W = -13.3,9.6,9.5,11.9,12.9,17.1,-3.9,5.3,12.7,-1.6,12.9
W[-11]: -13.3
W[1]: 9.6
W[-7]: 12.9
W[2]: 9.5
W[-3]: 12.7

arr =
[[-22.0  -2.9  -7.0 -17.8  21.5  22.8   1.9  45.5 -22.3  -7.2 -16.0  14.5
   16.0  -3.8 -13.0  -7.5]
 [ -0.6   5.2 -23.7 -34.8  10.6  33.9  -8.6  36.4 -23.6  10.0 -26.9  14.2
   28.0  -8.8   1.4 -12.4]
 [  1.8   6.0 -24.5 -35.9   7.3  34.6  -9.7  34.0 -23.3  11.0 -28.1  13.2
   29.6  -9.7   3.3 -12.9]
 [ -4.7   5.8 -21.1 -36.7  12.2  37.4  -7.4  35.7 -29.4   3.8 -28.6  16.5
   30.2  -7.0   4.3 -17.4]
 [-23.1   0.8  -7.5 -16.6  12.1  29.8   2.8  34.6 -25.4 -11.8 -15.6  16.0
   17.4  -5.2  -8.8 -16.5]]
Rows and columns are counted from 0.
(0, 0): -22.0
(4, 12): 17.4
(4, 8): -25.4
(1, 10): -26.9
(4, 9): -11.8
(1, 1): 5.2
(0, 1): -2.9
(0, 6): 1.9
(2, 5): 34.6
(4, 6): 2.8
(2, 11): 13.2
(1, 8): -23.6
(4, 7): 34.6
(4, 0): -23.1
(0, 13): -3.8
(3, 5): 37.4
(2, 2): -24.5
(2, 0): 1.8
(2, 3): -35.9
(1, 14): 1.4
(4, 10): -15.6
(3, 15): -17.4
(0, 3): -17.8
(1, 5): 33.9
(0, 7): 45.5
(3, 12): 30.2
(4, 15): -16.5
(3, 1): 5.8
(4, 3): -16.6
(3, 9): 3.8
(4, 13): -5.2
(3, 2): -21.1
(3, 7): 35.7

grid = [5, 1, 9, 2]
grid[0] => 5
grid[1] => 1
grid[2] => 9

m =
[[0.06, 0.09, 0.09, 0.11, -0.04, -0.11, -0.06, 0.13, 0.17, 0.13, 0.04, 0.03, 0.02, -0.03, 0.01, -0.01],
 [0.00, -0.04, 0.02, -0.05, 0.07, 0.10, -0.10, 0.00, -0.02, -0.01, 0.01, -0.03, -0.11, -0.10, 0.00, 0.01],
 [-0.04, 0.02, -0.02, 0.02, 0.12, 0.08, 0.06, -0.04, -0.06, -0.05, -0.04, -0.02, -0.02, 0.06, -0.02, 0.12],
 [0.08, -0.04, 0.08, -0.01, -0.02, -0.03, -0.01, 0.03, 0.03, 0.06, 0.08, 0.03, 0.05, -0.01, 0.07, -0.02],
 [0.10, -0.11, 0.12, 0.16, -0.06, -0.08, -0.09, 0.20, 0.18, 0.10, 0.02, -0.09, -0.03, -0.01, -0.05, -0.05],
 [0.27, 0.00, 0.29, -0.02, -0.11, -0.23, -0.23, 0.12, 0.19, 0.30, 0.27, 0.13, 0.07, -0.21, 0.22, -0.13],
 [0.16, -0.13, 0.11, 0.00, -0.09, -0.01, 0.04, 0.08, 0.04, 0.09, 0.15, 0.04, 0.13, 0.05, 0.12, -0.10]]
m[0][0] = 0.06
m[:, 7] = [0.13, 0.00, -0.04, 0.03, 0.20, 0.12, 0.08]
m[2][11] = -0.02
m[4][9] = 0.10
m[0] = [0.06, 0.09, 0.09, 0.11, -0.04, -0.11, -0.06, 0.13, 0.17, 0.13, 0.04, 0.03, 0.02, -0.03, 0.01, -0.01]
m[3] = [0.08, -0.04, 0.08, -0.01, -0.02, -0.03, -0.01, 0.03, 0.03, 0.06, 0.08, 0.03, 0.05, -0.01, 0.07, -0.02]
m[4][14] = -0.05
m[1][2] = 0.02
m[3][5] = -0.03
m[4][10] = 0.02
m[4][6] = -0.09
m[0][8] = 0.17
m[1][3] = -0.05
m[2] = [-0.04, 0.02, -0.02, 0.02, 0.12, 0.08, 0.06, -0.04, -0.06, -0.05, -0.04, -0.02, -0.02, 0.06, -0.02, 0.12]
m[5] = [0.27, 0.00, 0.29, -0.02, -0.11, -0.23, -0.23, 0.12, 0.19, 0.30, 0.27, 0.13, 0.07, -0.21, 0.22, -0.13]
m[1][0] = 0.00
m[4][0] = 0.10
m[:, 0] = [0.06, 0.00, -0.04, 0.08, 0.10, 0.27, 0.16]
m[6][8] = 0.04
m[3][4] = -0.02
m[0][2] = 0.09
m[5][4] = -0.11
m[2][5] = 0.08
m[0][11] = 0.03
m[6][7] = 0.08
m[1][15] = 0.01
m[2][15] = 0.12
m[6][15] = -0.10
m[3][9] = 0.06
m[:, 5] = [-0.11, 0.10, 0.08, -0.03, -0.08, -0.23, -0.01]
m[0][12] = 0.02
m[6][0] = 0.16
m[:, 6] = [-0.06, -0.10, 0.06, -0.01, -0.09, -0.23, 0.04]
m[1][12] = -0.11
m[1] = [0.00, -0.04, 0.02, -0.05, 0.07, 0.10, -0.10, 0.00, -0.02, -0.01, 0.01, -0.03, -0.11, -0.10, 0.00, 0.01]

a =
[-0.5 -0.1 0.1 1.9 7.9 22.9 41.4 51.1 41.2 23.6 8.9 0.0 0.2 0.4]
[0.3 -0.2 0.6 1.1 3.5 13.0 29.9 47.3 49.9 34.9 16.7 5.9 1.1 1.7]
[49.5 38.1 19.2 6.8 2.0 0.2 0.3 0.1 0.3 1.3 3.4 10.4 25.8 42.9]
[1.4 2.1 0.0 23.4 41.6 51.1 40.6 22.6 9.4 1.2 0.9 0.1 0.6 -0.2]
[0.6 3.0 10.5 25.0 43.7 50.8 38.9 20.6 6.9 1.7 0.5 -0.4 -0.1 -0.2]
[44.8 25.0 9.9 2.3 0.5 0.0 0.1 0.1 -0.4 1.9 6.8 19.3 38.6 50.6]
[0.2 1.7 10.4 23.5 42.8 51.1 39.4 21.9 7.9 1.4 0.8 -0.4 0.1 -0.3]
[13.7 3.0 1.3 0.2 0.3 0.6 0.5 1.1 3.9 15.6 32.4 48.6 48.3 31.0]
[43.0 50.7 40.0 21.2 7.6 2.5 -0.6 0.6 -0.1 0.2 0.1 2.9 9.8 25.3]
Indices start at 0.
(0, 0) => -0.5
(2, 11) => 10.4
(8, 5) => 2.5
(3, 13) => -0.2
(4, 10) => 0.5
(5, 6) => 0.1
(6, 10) => 0.8
(0, 2) => 0.1
(3, 4) => 41.6
(1, 6) => 29.9
(4, 7) => 20.6
(2, 12) => 25.8
(7, 10) => 32.4
(2, 8) => 0.3
(6, 2) => 10.4
(1, 13) => 1.7
(7, 4) => 0.3
(6, 12) => 0.1
(5, 7) => 0.1
(3, 5) => 51.1
(8, 13) => 25.3
(7, 1) => 3.0
(6, 3) => 23.5
(8, 6) => -0.6
(5, 4) => 0.5
(5, 12) => 38.6
(8, 12) => 9.8
(0, 4) => 7.9
(3, 7) => 22.6
(8, 3) => 21.2
